Each row below holds a small network's activations on one input, seen along a few directions.
In each table, some parts of the input vary, and every possible input appears once, in random order.
Descriptions start from the smaller parts, as in this example, which fits no table here: values(3) and (point or ring(9) or (line(6) and ring(8))).
Shared parts are said once, and a part with two or three values counts as separate values.
In the rows, 128 means zero.

Other details of the inputs vary at random and push rows far along two fixed directions, the same in every table; ignore that.

Table:
x1: [135 111 148 138 134 121 134 119 127 157 113 146 157]
x2: [173 144 155 150  95  63 154 118 149 124 151 135  80]
x3: [ 41 132  82  95 131 196  85 166  92  95 122  80 146]
x4: [175 129 169 166 132  85 175  95 150 146 140 177 129]
x5: [ 54 115  63  81 172 191  75 147 111 118 126 107 143]
x6: [172 140 167 157  97  71 165 111 164 122 134 140 108]
x7: [134 125 156 134 115 111 127 125 128 145 113 130 167]
x8: [120 141 146 132  90 140  47 134 129 202 104 103 109]
x9: [121 117  78  93 159 120 162 127 121  49 162 122 124]
x10: [104 148 155 155  82 178  49  82 162 218 103 117 122]
x11: [132  96  92  95 179 120 171 153 122  71 127 131 155]
x12: [110 156 146 149 110 182  71 121 117 205 109 132  90]
x13: [122 129  88 105 154 142 176 138 100  45 158 123 120]
x14: [147 120  88  93 167 100 199 182  83  22 148 116 134]
x15: [174 134 167 164 105  87 175  79 154 130 148 165 132]
x16: [146 128 144 129 118 114 120 136 142 139 110 117 140]
x17: [ 30 108  97  97 135 182  88 140 120 100 116  97 204]
x18: [122 140 147 148 103 173  68 139 106 211 100 120  96]
x19: [185 134 157 160 135  87 169 104 161 142 137 164 103]
x20: [163 114 116 117 146  96 150 144 121 121 140 139 102]
Each input here is: line(4) and ring(5).
Question: Changing only the line(4) part turns x6 into x17. The same change can be made to x11. Which row results?
Answer: x1
Question: Change only the ring(5) part in x2. List by row number the other rows that result.
Answer: x5, x8, x9, x20
Question: A walk changes only the line(4) part. It starts at x15 and steps to x10. List the rest of the walk in order.
Answer: x9, x13
Question: A walk changes only the ring(5) part. It starts at x3 and steps to x13. List the rest of the walk in order.
Answer: x12, x18, x14

Table:
x21: [215 144 154 158 134  90 191 129 112 132 149 170  64]
x22: [129  85  99  92 181  84 182 157 100  62 142 145 182]
x23: [ 55 126  95 103 127 184  61 103 155 133 120  97 160]
x24: [105  96 111  95 141  99 142 156 110  81 131 120 184]
x25: [112 102 102  97 140  79 177 145 115  30 160 123 176]
x26: [153 130 171 149  89 108  85 110 172 200  96 120 129]
x27: [159 140 152 148 112 132  79 119 122 215 126 143  66]
x28: [130 159 158 157  83 123  83  95 162 186 134 125  81]
x29: [ 47 128 126 119 100 182  75 135 108 132 110  94 189]
x30: [127 120  94 101 166 148 145 179  79  96 120 116 129]
x31: [137 140 195 164  72 119 103 119 128 198  99 132 145]
x32: [ 92 103  94 105 157 125 151 116 114  85 160 145 160]
x33: [153 142 182 161  86 131 101 112 162 194  86 122 134]
x34: [222 143 156 146 113  54 211 157 112  90 142 141  81]
x35: [156 134 163 151 113 114  85 129 144 217 102 133  99]
x36: [156 145 174 164 110 137 101 131 135 210  93 135 104]
x37: [ 98 115  78 101 166 141 137 129 128  88 148 128 121]
x38: [ 60 128  99 103 115 167  56 147 132 133 113  78 143]
x39: [121  93  94  94 180 126 135 144 135 100 113 122 172]
x40: [127 104  88  93 156  92 176 137 149  25 146 111 166]
x41: [209 119 152 152 147  66 183  95 167 139 144 176 108]
x42: [ 97 139  96 111 146 149 155 135 124  57 145 116 130]
x43: [140 136 154 159 105 134  93  71 176 203 125 146 106]
x44: [125  89  90  97 187  98 185 138 104  61 160 160 171]
x45: [179 155 145 146  98  76 150 110 134 122 164 137  55]
x46: [111 108  96  91 151 115 130 169 124  84 122 103 144]
x47: [ 45 124 110 121 129 204  85 111 106 150 120 126 171]
x48: [191 128 147 151 141  80 160 117 147 153 145 166  83]
x49: [110 137  96 105 126 143 140 166  94  64 136  93 124]
x50: [123 116  76  96 163 128 150 139 102  71 162 130  96]
x51: [198 146 158 159 120  71 221  87 170  73 158 160 109]
x52: [133 118  80  88 146  90 169 168 101  26 160 101 116]
x53: [ 71 126  99 115 157 210  77 143 113 158 102 120 142]
x54: [ 40 124 109 108 113 170  65 110 121 139 135 106 170]
x55: [ 59 140 110 116 112 191  71 150 123 127 104  81 149]
x56: [103 122 106 109 137 146 146 134 141  63 122 101 173]
x57: [207 119 175 156 137  50 223 128 116 107 138 176 138]
x58: [220 130 147 133 117  31 194 154 121  95 150 138  74]
x59: [ 66 139  90 110 135 217  75 136  92 145 123 106 111]
x60: [165 137 160 144 106 118  78 138 118 217 110 127  79]
x61: [119 158 184 172  67 136 105  82 139 184 130 141 126]
x62: [141 147 165 171 102 157 110  73 167 197 115 147 110]
x63: [108 143  90 106 138 151 152 146  97  57 154 110 109]
x64: [ 75 116 101 115 160 213  78 121 132 157  94 123 171]
x65: [160 136 177 164 113 138 104 108 154 209  84 139 133]
x66: [ 70 129 113 108 125 187  73 166 116 142  88  87 155]
x67: [185 128 169 167 127  86 189 105 124 140 141 186 127]
x68: [137 157 162 171  99 156 107  96 147 198 123 142  82]
Question: Changing only one part turns x35 into x36. The same change can be made to x22. Which row results?
Answer: x57
Question: Changing only one part turns x45 into x63. The same change can be made to x23. Which row results?
Answer: x51
Question: What is each input in this table made of?
Answer: values(2) and line(4) and ring(6)
Question: Change only the values(2) part in x64. List by row number the other rows that result.
Answer: x41
Question: Change only the line(4) part in x66. List by row number the other rows that result.
Answer: x31, x33, x34
Question: A walk changes only the line(4) part. It starts at x32 and steps to x43. List the rest of the walk in order.
Answer: x37, x50

Table:
x69: [146 116 124 118 142 116 116 142 123 145 125 131 113]
x70: [139 143 127 131 112 132 129 145 107 126 132 116 103]
x71: [203 147 187 178 102 101 121 102 149 220 119 162  66]
x72: [120  98  96  94 169 127 132 151 117 109 123 127 152]
x73: [ 92 118 108 107 132 132 127 136 134  85 127 111 166]
x74: [101 110 117 114 146 144 137 143 115  99 120 123 183]
x75: [ 77 132 149 141  95 194  36 124 118 220  82 104 152]
x76: [ 89 124 106 107 126 135 126 137 133  79 134 102 151]
x77: [103 107 100 111 165 149 136 127 135 107 124 134 173]
x78: [164 150 162 163 108 118 127 120 124 176 128 151  85]
x79: [125 134 122 124 113 117 119 117 140 120 143 118 107]
x80: [113 106 107  98 159 133 128 163 113 110 110 117 158]
x81: [121 140 141 138  99 129 133 118 131 111 136 119 133]
x82: [162 125 166 156 108  93 122 102 160 182 122 149 131]
x83: [111 120  89 106 166 154 125 146 114 102 130 124 126]
x84: [144 152 170 168  86 118 132  91 148 158 141 145 102]
x85: [111 114  90  98 157 134 114 154 113 101 131 116 129]
x86: [124 124 128 126 117 113 123 108 150 125 134 130 140]
x87: [110 115 100 105 165 154 134 155  95 110 127 131 136]
x88: [136 111 128 126 135 112 124 124 135 142 122 132 136]
x89: [ 87 122 106 114 141 152 138 122 123  90 136 130 162]
x90: [162 145 156 150  97  99 113 108 147 168 136 131  82]
x91: [210 127 137 133 144  39 219 152 126  62 155 150  95]
x92: [181 169 200 184  52  96 126  94 148 188 132 138  71]
x93: [ 99 110 104 113 159 151 139 137 108 107 124 132 159]
x94: [100 105 112 108 150 130 130 147 130 101 119 117 180]
x95: [100 116 100 107 160 150 133 118 134  99 129 128 164]
x96: [158 145 180 163  91 108 130 102 140 166 121 139 129]
x97: [115 112 101  97 156 136 123 169 107 105 116 113 140]
x98: [ 92 123  95 110 143 154 131 116 138  84 141 119 143]
x99: [ 95 110 110 116 157 150 141 133 119 106 127 137 177]
x100: [179 156 203 188  81  97 132  78 156 206 127 164 102]
x101: [208 116 142 138 162  58 238 135 119  80 153 178 114]
x102: [102 129  91 109 148 158 131 149  97  97 140 119 117]
x103: [ 93 130 100 102 128 137 124 145 124  81 133  99 133]
x104: [ 79 151 130 130  89 187  23 140 124 213  94  85 108]
x105: [176 141 170 155 102 113 125 133 119 181 115 141  98]
x106: [101 131 102 107 133 149 131 149 102  88 133 105 136]
x107: [188 138 136 143 131  60 233 116 129  50 176 161  90]
x108: [145 117 127 127 153 134 133 128 130 150 117 145 128]
x109: [ 95 129  98 110 146 155 133 139 105  93 141 119 129]
x110: [ 92 118  96 102 134 135 121 124 137  85 143 111 146]
x111: [134 117 138 130 128 111 129 136 131 136 114 124 141]
x112: [139 137 116 130 135 139 125 129 126 132 137 127  91]
x113: [215 117 148 135 150  52 235 145 115  74 145 163 121]
x114: [100 110 100 100 151 130 122 125 133  99 131 119 167]
x115: [195 134 129 138 140  61 227 111 146  52 173 158  85]
x116: [160 152 165 154  88  99 119 121 143 163 127 123  87]
x117: [111 125 101 107 144 148 128 162  94  96 124 113 138]
x118: [139 131 116 122 126 119 115 136 125 132 138 118  94]
x119: [102 125  90 107 155 155 128 133 121  94 139 116 124]
x120: [ 70 138 149 134  93 179  28 115 142 211  88  97 158]
x121: [192 143 190 184  96  98 127  85 162 217 116 163  90]
x122: [ 65 144 151 142  77 196  35 109 132 202  94 102 155]
x123: [ 68 141 135 139  98 200  36  93 153 207  98 115 145]
Question: What is each input in this table made of?
Answer: ring(5) and ring(11)
Question: Changing only the ring(5) part turns x102 into x104. The same change can be made to x109. Which row results?
Answer: x116
Question: A walk changes only the ring(5) part. It starts at x80 and steps to x72. List the rest of the walk in order.
Answer: x108, x101, x113
Question: Change only the ring(11) part in x122. List by row number the other rows that result.
Answer: x70, x74, x75, x81, x92, x96, x105, x106, x113, x117
Question: Change only the ring(5) part in x83. List by row number the other rows that result.
Answer: x78, x85, x91, x117
